Each row below holds a small network's activations on one input, seen along a few directions.
In each table, some parts of the input vary, and every possible input appears once, in random order.
Descriptions start from the smaller parts, as in this example, which fits no table here: one of 5 places around a ring, together with either a single point or one of 11 places along a line or (one of 2 separate values, together with one of 6 places along a line).
Shared parts are said once, and a part with two or three values counts as separate values.

Other details of the inputs shift rows strongly along two fixed directions, in all tables alike. That doesn't count.

A family of inputs:
R1: 13.4 23.3 13.6 -20.6 -11.3 48.6 25.8 15.3 -8.0 -68.2 -36.3
R2: 29.2 53.6 -4.4 -15.2 -18.9 -18.0 -7.7 4.8 -69.0 5.4 7.7
R3: -8.8 -14.5 -11.9 -0.1 -0.7 -46.3 -32.8 -28.7 16.2 44.9 33.9
R4: -50.3 -35.6 11.0 0.3 18.3 8.2 6.6 -9.2 60.8 -18.7 -23.1
R5: -0.2 -16.4 -27.6 12.3 10.0 -42.0 -6.9 -27.0 11.4 49.9 34.4
R6: 10.9 -36.8 6.6 31.0 -17.1 -10.3 -22.6 -2.7 7.9 67.3 49.3
R7: 7.4 21.1 31.4 -20.8 -7.3 39.3 42.1 7.3 -17.9 -61.9 -34.0
R8: 39.6 57.0 -21.7 -14.2 -20.8 -6.9 -19.0 11.6 -56.2 7.2 -4.6
R9: 41.9 42.0 1.5 -32.1 -27.6 -8.3 2.5 -3.6 -57.4 5.6 20.2
R10: -44.7 -40.5 1.7 23.1 27.5 3.1 23.2 -12.9 45.9 -34.9 -0.3
R11: 5.9 -14.3 -45.5 12.9 6.1 -32.5 -23.4 -18.4 21.2 43.6 32.2
R12: 12.7 -19.6 58.1 -2.1 -2.3 36.5 2.9 42.8 -24.8 -57.4 -37.5
R13: 20.1 -18.9 42.7 8.5 5.7 38.6 23.9 48.3 -35.7 -62.0 -28.2
R14: 46.2 24.6 18.9 8.2 -24.1 -0.4 -19.7 35.4 -77.7 21.9 8.0
R15: -55.3 -19.3 8.1 36.7 17.9 11.2 20.1 -14.3 47.9 -18.7 -18.4
R16: -47.6 -29.1 6.2 7.6 7.5 26.8 29.0 -13.8 61.9 -12.9 -8.2
R17: 49.8 47.5 -10.1 -36.3 -20.7 5.5 -1.4 7.4 -45.2 16.6 9.2
R18: -51.9 -14.9 -3.9 32.3 23.6 23.6 11.0 -1.8 56.4 -15.7 -19.2
R19: -44.5 -36.4 18.7 11.6 20.0 2.3 7.8 -18.0 57.1 -24.0 -20.9
R20: 3.5 -12.3 -39.7 7.8 15.6 -29.6 -16.0 -14.4 20.1 52.8 33.8
R21: 6.5 13.2 17.7 -25.1 1.0 30.1 3.2 18.6 -3.6 -72.2 -50.0
R22: -5.8 -15.6 -35.7 0.7 8.7 -36.2 -8.2 -18.5 15.0 55.5 32.5
R23: 43.0 37.3 -5.9 -40.6 -8.4 -13.4 -24.0 10.3 -40.5 12.3 -4.7
R24: -21.0 4.6 -29.7 14.1 -2.6 -29.8 -16.5 -18.1 14.1 63.8 24.2
Description of these inputs: one of 4 separate values, together with either a single point or one of 5 places along a line.
Q: The inputs of R3 and R9 match in every part but the choice among 4 separate values. If R19 is changed in the same way as R3 into R9, which row does it become?
A: R7
Q: Start at R8 and move only the place on the line of 5, one step at a time. The first step leads to R18. Which rows follow, in order?
A: R24, R15, R2

A family of inputs:
R25: -18.0 0.7 -29.9 13.5 4.9 -19.0 -12.1 -20.1 29.0 40.0 23.1
R26: 35.4 38.1 -7.7 -38.4 -7.5 -9.6 -9.8 8.0 -40.3 -5.5 -6.1
R27: -14.4 -1.9 -32.1 14.7 2.1 -17.5 -11.2 -22.2 29.1 41.1 18.6
R28: -55.1 -40.4 19.2 41.0 25.4 34.7 23.5 10.8 51.5 -42.7 -28.1
R29: -54.7 -32.3 14.8 11.7 29.2 20.9 23.0 -10.8 64.1 -54.5 -34.5
R30: 31.4 35.3 -6.7 -37.5 -11.5 -14.1 -7.8 4.6 -44.9 -7.2 -7.0
R31: -49.3 -35.4 8.4 10.7 25.7 28.4 20.0 -6.3 69.0 -52.5 -36.2
R32: -3.1 -30.2 -1.1 16.1 -2.3 -22.3 -21.6 -9.4 22.8 41.4 27.3
R33: -13.4 -17.2 -6.5 27.2 -4.6 -12.2 -16.1 -11.1 18.1 48.1 26.8
R34: 43.8 23.2 6.4 -43.5 -18.8 -1.2 9.9 1.1 -42.4 -0.2 8.7
R35: 39.7 20.2 15.6 -24.5 -16.9 -2.9 -14.2 16.9 -51.0 2.6 -2.4
R36: -4.1 8.5 34.9 2.3 6.2 51.9 38.2 34.8 -20.7 -86.2 -50.0
R37: -3.6 -30.0 -7.1 16.7 2.7 -21.0 -22.8 -12.4 20.5 38.3 29.0
R38: -14.0 27.7 25.2 -12.7 10.0 45.7 43.1 17.3 -11.8 -90.1 -57.5
R39: -9.6 -18.8 -12.5 30.1 -0.7 -13.0 -13.4 -12.2 17.0 42.7 31.9
R40: 38.0 29.8 10.0 -8.8 -21.4 3.2 -0.9 19.1 -53.4 4.9 3.8
R41: -8.9 -13.8 -15.4 8.0 -6.2 -10.4 7.7 -26.7 26.1 45.0 37.9
R42: -4.7 -30.0 -10.2 17.9 5.7 -26.4 -22.3 -9.4 20.1 38.0 24.8
R43: 39.4 19.4 6.9 -20.6 -6.9 -9.2 -14.6 23.2 -54.3 -0.1 -5.8
R44: 25.2 47.0 -12.4 -24.0 -15.0 -6.1 1.4 4.9 -48.6 -2.8 -4.3
Q: The inputs of R35 and R33 match in every part but one. If R34 is changed in the same way as R35 into R33, which row does it become?
A: R41
Q: Describe the family of inputs behind these rows.
A: one of 2 separate values, together with either a single point or one of 4 places along a line or one of 5 places along a line
Q: Change only the choice among 2 separate values in R25. List by row number the other rows that result.
A: R26
Q: Change only the place on the line of 4 in R29. List by row number the other rows that result.
A: R26, R30, R31

A family of inputs:
R45: -14.5 -9.6 -10.2 -3.1 12.6 -9.0 2.1 -5.8 22.4 -9.7 -1.3
R46: -17.0 -9.1 -6.8 25.2 5.5 8.2 8.6 1.5 9.0 1.2 2.2
R47: -14.9 -6.6 -8.1 -6.3 8.2 -5.1 -6.5 -4.3 27.7 -6.7 -6.8
R48: -3.5 -24.0 11.5 -2.3 5.7 5.6 -7.6 -2.2 23.0 -0.7 1.6
R49: 21.0 24.7 1.9 -7.1 -13.4 11.5 16.1 3.7 -28.4 -12.4 2.8
R50: -18.5 3.7 -7.7 8.7 10.8 -1.5 -2.7 -8.7 22.5 -1.0 -12.3
R51: 24.3 9.9 5.3 -14.0 -4.2 2.1 -13.2 18.2 -27.7 -14.2 -15.8
R52: -18.6 -14.4 14.0 16.7 1.4 0.2 -10.7 2.3 12.2 -0.1 -2.3
R53: 23.4 21.3 -48.9 4.0 -5.6 -65.3 -38.9 -29.7 -17.4 96.0 51.8
R54: -10.9 -19.7 3.3 -5.3 3.6 -5.7 9.8 -14.0 19.2 -4.4 0.7
R55: 11.0 29.9 -6.0 -20.5 -5.1 6.2 15.9 0.6 -28.2 -11.2 -2.9
R56: -3.2 -27.1 9.4 1.0 10.0 1.7 1.0 -3.6 17.6 -3.7 7.1
R57: -9.7 -20.0 9.8 20.0 3.6 7.1 12.1 5.6 11.0 5.4 7.4
R58: 21.0 13.8 9.8 -31.4 -12.3 0.4 2.0 1.1 -21.5 -12.0 -12.3
R59: 20.6 27.8 4.1 -10.2 -17.7 15.5 7.7 5.3 -23.1 -9.8 -2.9
R60: -21.9 2.2 -8.1 -0.6 2.3 8.4 6.9 -11.4 23.3 1.6 -1.3
R61: -17.4 -5.9 -4.7 22.1 1.0 12.1 0.0 3.1 14.5 4.2 -3.3
R62: 14.2 13.1 16.2 -3.1 -6.0 -1.6 -1.4 14.5 -39.4 -13.7 -4.3
R63: 22.3 13.8 16.5 -6.1 -12.5 13.3 4.4 20.9 -29.8 -2.4 -5.8
R64: -7.8 -23.9 -1.4 12.3 11.9 -4.1 -5.5 2.9 13.1 -6.4 -2.6
Q: The inputs of R58 and R54 match in every part but one. If R51 is changed in the same way as R58 into R54, which row does it become?
A: R64
Q: Describe the family of inputs behind these rows.
A: one of 2 separate values, together with one of 10 places around a ring
Q: Change only the choice among 2 separate values in R45. List by row number the other rows that result.
A: R47
